A small network was shown many inputs. Here are its activations along a few directions, one row for each input.
In each table, some parts of the input vary, and every possible input appears once, in random order.
Descriptions start from the smaller parts, as in this example, which fits no table here: one of 2 separate values, together with either a single point or one of 11 places along a line or (one of 6 places along a line, together with one of 8 places around a ring).
Shared parts are said once, and a part with two or three values counts as separate values.
(in the rows, 128 means zero)

A family of inputs:
R1: [122 148 151  84  97 166 109 104 117  81 137  75  80 110 111]
R2: [152 106 202  62 157 189 122  94 214 131  80 142  90  93 138]
R3: [103 140 148 103 135 158 111  92 119 112 152  75  71 103 106]
R4: [125 140  85 183 146 104 137 157  92 163 144 158 167 153 138]
R5: [133 152  92 166 122 105 123 171  93 140 128 162 175 161 135]
R6: [161 124 141 138 173 120 134 164 192 168  61 231 170 145 154]
R7: [101 114 161  79 107 139 131  88 137  91 135  62 100 118 127]
R8: [130 139 123 112 126 160 132  94 124 110 162  72  54 104 115]
R9: [133 112 103 171 109  77 131 157 102 148 124 167 191 143 126]
R10: [122 112 165  97  91 140 125  75 121  99 129  76  90 110 111]
R11: [133 140  65 189 151 103 147 169 101 155 149 165 154 138 129]
R12: [121 111 101 152 122  74 134 170 122 136 135 151 194 158 147]
Question: Changing only one part turns R2 into R6. The same change can be made to R8. Which row results?
Answer: R11
Question: Describe the family of inputs behind these rows.
Answer: one of 2 separate values, together with either a single point or one of 5 places along a line

A family of inputs:
R13: [114 158  56 196 192 115 155 166  90 168 150 151 151 126 136]
R14: [128 161  90 159 165 131  97 141  96 160 149 131 106 127 109]
R15: [116 150 141 144 164 183  93 114 101 129 144  83  78 118 112]
R16: [155 117  98 151 111 109  93 142 110 127 145 142 134 130 119]
R17: [125 132 122 115 129 157 149  74 128 109 126  64  52  97 100]
R18: [123 111 142  88  92 124 146 104 102 107 124  94 146 114 128]
R19: [111 112 163  95  82 104 118  92 122  93 153 113 154 120 130]
R20: [123 118 126 135  90  77 113 130 118 109 130 145 190 148 120]
R21: [118 129  88 175 126  92 117 184  99 149 138 169 148 183 156]
R22: [150 129 207  61 162 178 162  83 225 118  74 132  89 110 134]
R23: [173 120 173 112 171 155 125 156 194 161  76 200 166 131 145]
R24: [118 130 113 106 167 166 148  83 122 104 147  66  44  77 100]
R25: [143 155 102 165 125 121 127 140 117 156 164 140 115 122 102]
R26: [ 97 103  89 152  94  83 138 169 113 143 130 167 222 167 146]
R27: [101 102 160  80  85 111 119  91 147  66 142  87 120 105 107]
R28: [152 130 142 143 194 143 129 184 177 171  54 233 185 179 192]
R29: [115 140 109 161  98  79 128 193  96 119 120 182 189 163 154]
R30: [129 146 129 145 113 149 120  99 127 141 156  94  79  87 113]
R31: [128 121 122 123  88 107 124 166 109 138 125 116 180 152 118]
R32: [123 124 164  75 102 141 149 102 119  71 120  67 108 141 116]
R33: [122  98 126  92 115 120 137  84 144  91 144  71  63  92 115]
R34: [136 107 131 109 113 141 128  92 104 115 145  91 104 122 134]
R35: [143 116 208  92 166 161 145 108 209 157  63 155 110 118 154]
R36: [128 162  73 196 127 123 110 176 102 169 153 177 140 144 133]
Question: Describe the family of inputs behind these rows.
Answer: one of 4 places along a line, together with either a single point or one of 5 places along a line
Question: Changing only the place on the line of 4 turns R15 into R14. The same change can be made to R34. Which row results?
Answer: R16
Question: Which other rows agree with R24 in the place on the line of 4? List them by row number.
Answer: R17, R22, R27, R32, R33

A family of inputs:
R37: [128 116 183  95 106 125 103 149 159 107  83 170 162 150 154]
R38: [120 121 121 102 135 128 155 100 178 148 130 130 104  93 149]
R39: [123 128 123 125 164 128 150 122 203 155 121 150 129 114 147]
R40: [119 117 111 132  88  99 123 128  87  98 141 106 168 150 120]
R41: [151 137  97 174 130 139 132 142  87 144 134 154 126 133 100]
R42: [105 138  75 169 151  95 146 161 132 159 154 146 151 126 142]
R43: [115 127 127 136 105  97 127 145  87 107 129 135 190 165 115]
R44: [116  99 165  76  98 131 125  90 161 120 127  66 114  98 123]
R45: [144 129 135 139 190 136 141 149 177 155  70 168 131 132 155]
R46: [138 124 150 112 129 146 139  82 160 147 122 131 102  96 121]
R47: [104 111 102 121  81  99 130 120  96 117 172  69 129 128 126]
R48: [137 110 171  85  96 134 123 106 151  93 105 107 141 125 133]
R49: [131 117 178  79 103 135 129 132 149  99  96 143 152 140 142]
R50: [154 150 102 179 166 139 118 170  98 168 122 168 152 142 122]
R51: [108 135  62 150 124  94 150 135 110 151 162 118 130 119 143]
R52: [172 137 142 125 173 162 119 146 159 154  73 177 114 127 143]
R53: [126 115 113 133  85  98 122 124  93  95 178  95 142 144 128]
R54: [165 122 145 125 139 165 128 110 156 130  88 160  88 112 115]
R55: [132  99 172  85  92 136 116  98 155  94 143 100 119 110 132]
R56: [131 147  96 159 113 106 143 123  92 147 160 124 119 113 125]
R57: [118 147 163  94 170 202  98  83 111  98 149  73  13 102  95]
R58: [118 138  95 189 182 109 139 180 114 159 114 165 162 144 138]
R59: [105 175 113 142 144 184 117 115  60 111 190  59  36 138  79]
R60: [112 132 133 145 107  87 102 162  97 115 110 159 199 172 126]
Question: Changing only one part turns R43 into R49. The same change can be made to R42. Which row results?
Answer: R39
Question: Describe the family of inputs behind these rows.
Answer: one of 2 separate values, together with either a single point or one of 5 places along a line or one of 6 places around a ring
Question: Which other rows does R40 become when the choice among 2 separate values takes its other values? List them by row number.
Answer: R48
Question: Which other rows does R42 become when the place on the ring of 6 takes its other values? List them by row number.
Answer: R41, R50, R51, R56, R58

A family of inputs:
R61: [107 119 147 107 127 159 129  77  83 105 177  60  40  74  98]
R62: [151 125 201  92 190 199 102 105 184 128  67 154  77 149 134]
R63: [110 137  39 199  94  98 133 157  64 116 182 112 152 174  98]
R64: [141 133 210  92 133 209 115 124 116  77  68 134  98 126 117]
R65: [ 78 101 154  74  91 129 108  90  90  62 171  11  94 108  85]
R66: [159 121 166  59 172 175 138 116 241 150  98 157  78  98 160]
R67: [123 173  64 207 169 113 149 147  77 200 156 127 110 124 142]
R68: [119 106 108 150 142  72 173 153 176 171 108 194 206 128 176]
R69: [132 136 106 158  87  86  98 168  97 137 122 176 205 161 128]
R70: [105 123 140 103  89 150 144  86  82  75 153  33  55 106  78]
R71: [ 97 113  57 162 102  88 115 171  55 105 182  71 195 164 124]
R72: [126 139  50 213 130 110 125 152  70 143 193 128 134 144 114]
R73: [154 156 130 172 193 106 108 183 148 167  86 236 157 162 139]
R74: [116 158 124 108 155 179 132  68 120 162 155  65  14  77 114]
R75: [124 108 100 140  93  64 158 143 123 144 112 159 222 156 158]
R76: [121 126 212  86  81 151  89  99 136  86 112  98 125 119 110]
R77: [153  83 169  64  66 122 138  65 181  97 111  85 140 119 119]
R78: [129 168 124 164 153 121 112 182  85 121  94 219 184 163 121]
R79: [171 145  89 152 182  94 146 192 206 181  91 217 162 120 166]
R80: [142  91 168  58 113 136 145  82 226 134 123 125 112  87 178]
Question: Describe the family of inputs behind these rows.
Answer: one of 2 separate values, together with either one of 4 places along a line or one of 6 places around a ring
Question: Changing only the choice among 2 separate values turns R76 into R69. The same change can be made to R62. Which row results?
Answer: R73
Question: Which other rows does R65 become when the place on the line of 4 takes its other values? List them by row number.
Answer: R61, R70, R74

A family of inputs:
R81: [137 141 152  79 120 178 130  83 159 100 125  90  52  89 110]
R82: [110 129 100 180 185  93 152 169 129 155 109 198 184 155 137]
R83: [101 125 126  88  84 146 121  88  95  93 166  20  82  97  97]
R84: [132 109 184  65 132 156 116  75 193 121 131  85  60 105 144]
R85: [145 128 190  51  79 163 119  76 195  86 115 110  68  81 134]
R86: [130 122 129 147 143  89 136 170 155 156  74 208 203 155 157]
R87: [157 113 135  90  95 181 127  73 108  95 163  49  80 110  83]
R88: [105 126  74 197 130  72 131 191  53 132 143 140 193 171 128]
R89: [138 136 156  90 118 183 110  89 126  99 143  76  61 102 103]
R90: [133 140  90 190 151 100 118 189  89 169 116 181 177 152 135]
R91: [122 127 112 166 169  90 144 172 156 173 113 203 186 153 176]
R92: [126 139  88 194 130  85 131 161  79 157 139 174 191 166 131]
Question: Describe the family of inputs behind these rows.
Answer: one of 2 separate values, together with one of 6 places along a line
Question: Changing only the place on the line of 6 turns R85 into R87. The same change can be made to R86. Which row results?
Answer: R92
Question: Which other rows does R81 become when the choice among 2 separate values takes its other values? List them by row number.
Answer: R82
